Questions about the array below. Counting starts at 1.
1) Report the entry in the top-right corner.
2) Report the entry just left of 132.
3) Report the entry in row 1 and column 1.
4) Report the entry at row 1, column 3.
5) Report the largest entry.
6) Report the entry at row 2, column 1.
7) Report the entry at row 1, column 2.
8) Report the entry at row 3, column 1.
[[114 125 131 115 133 142 126 115 131 134 127 136 124 118 129]
 [129 135 127 103 133 133 125 108 128 123 128 124 122 112 122]
 [141 140 137 123 120 130 128 126 129 130 120 115 140 133 126]
 [122 130 155 115 126 140 128 135 130 136 139 142 124 126 132]]
1) 129
2) 126
3) 114
4) 131
5) 155
6) 129
7) 125
8) 141

[[134 128 129 136 140 146 133 128 150 128 130]
 [135 131 129 145 133 134 141 131 129 138 128]
 [128 129 137 144 132 129 128 130 129 138 128]
 [128 133 133 147 130 137 128 128 138 150 128]
 [130 129 129 128 139 140 128 128 138 137 137]
 [131 128 129 132 143 144 130 128 147 128 135]
 [128 129 130 143 131 132 128 128 131 138 128]
 [128 129 144 130 135 129 128 130 129 150 128]
 [128 128 131 128 144 129 140 128 129 128 134]]
The last entry, reading row by row: 134
The centre entry is 140
The 3rd entry on the main diagonal: 137
Find the fourth-last entry, reading row by row.
128
Find the largest entry in the first column.
135
Find the second entry on the diagonal from the top-right corner.
138
The fifth entry from the end, reading row by row -> 140
Find the entry just right of the centre entry.
128
Find the top-right entry.
130
Find the fifth entry in reading order.
140
Find the entry directly below the centre entry.
144
Find the 3rd entry, reading row by row.
129
Find the bottom-left entry.
128
The largest entry in the last column: 137
Find the first entry in reading order.
134
Find the second entry in reading order.
128
The 2nd-last entry, reading row by row: 128
The largest entry in the first row is 150
The 4th entry in reading order is 136

A =
[[127 117 125 135 127 131 116 136 128 137 116 113 131 136]
 [120 118 116 134 121 128 118 140 131 145 114 130 122 127]
 [120 118 115 134 122 128 118 140 131 145 113 131 123 127]
 [125 124 120 129 136 134 117 140 127 140 115 126 134 130]
 [119 118 114 133 122 129 118 140 132 145 112 132 125 127]
 [130 126 134 125 124 152 129 130 134 126 111 112 121 128]
 [131 127 134 125 125 152 130 130 135 125 111 112 120 127]
 [124 123 120 130 136 134 116 141 128 139 114 124 134 132]
 [124 124 120 130 136 133 116 140 127 141 115 126 134 130]
 [126 123 129 134 118 137 124 132 123 136 122 118 115 127]
 [126 122 121 128 135 136 117 140 127 138 116 126 132 129]
 [119 132 126 132 120 142 131 132 129 131 123 119 114 123]
 [131 127 134 125 125 152 130 130 135 126 111 112 121 128]
 [122 129 119 138 135 120 114 140 130 147 118 119 137 134]
 [120 118 116 134 121 128 118 140 131 145 114 130 123 127]]
What is the entry in the top-right corner? 136
The bottom-left entry -> 120
What is the last entry, reading row by row? 127
What is the first entry on the main diagonal? 127
What is the largest entry in the last row? 145
What is the 2nd-last entry, reading row by row? 123
The second entry on the main diagonal is 118
What is the 2nd entry on the diagonal from the top-right corner? 122
What is the smallest entry in the last row? 114
What is the 3rd entry on the diagonal from the top-right corner? 131
The smallest entry in the last column -> 123
What is the third entry in reading order? 125
What is the fourth entry, reading row by row? 135
The smallest entry in the first row: 113
What is the third entry from the end, reading row by row? 130

[[123, 112, 129, 136, 124, 122], [128, 119, 117, 127, 128, 124], [124, 137, 133, 129, 139, 139], [111, 132, 141, 125, 136, 142], [143, 135, 129, 127, 122, 127], [105, 122, 147, 129, 131, 131], [137, 123, 139, 130, 117, 126], [118, 132, 129, 136, 134, 135], [119, 143, 134, 118, 133, 141], [119, 109, 129, 132, 122, 118], [113, 133, 143, 127, 139, 138], [121, 115, 123, 138, 135, 123], [122, 119, 123, 133, 131, 126], [125, 119, 142, 128, 116, 124]]
The entry just right of the smallest entry: 122
The entry just right of 109: 129
Give the entry just right of the largest entry.
Answer: 129
Give the largest entry.
Answer: 147
The entry just left of 130: 139

data = [149 145 115 128 116 151 114 115 115 144 145 144 116 145 115 144]
Which number is the 2nd entry from the right?
A: 115
The entry just right of the smallest entry is 115
Which number is the entry just left of 114?
A: 151
Which number is the last entry?
A: 144
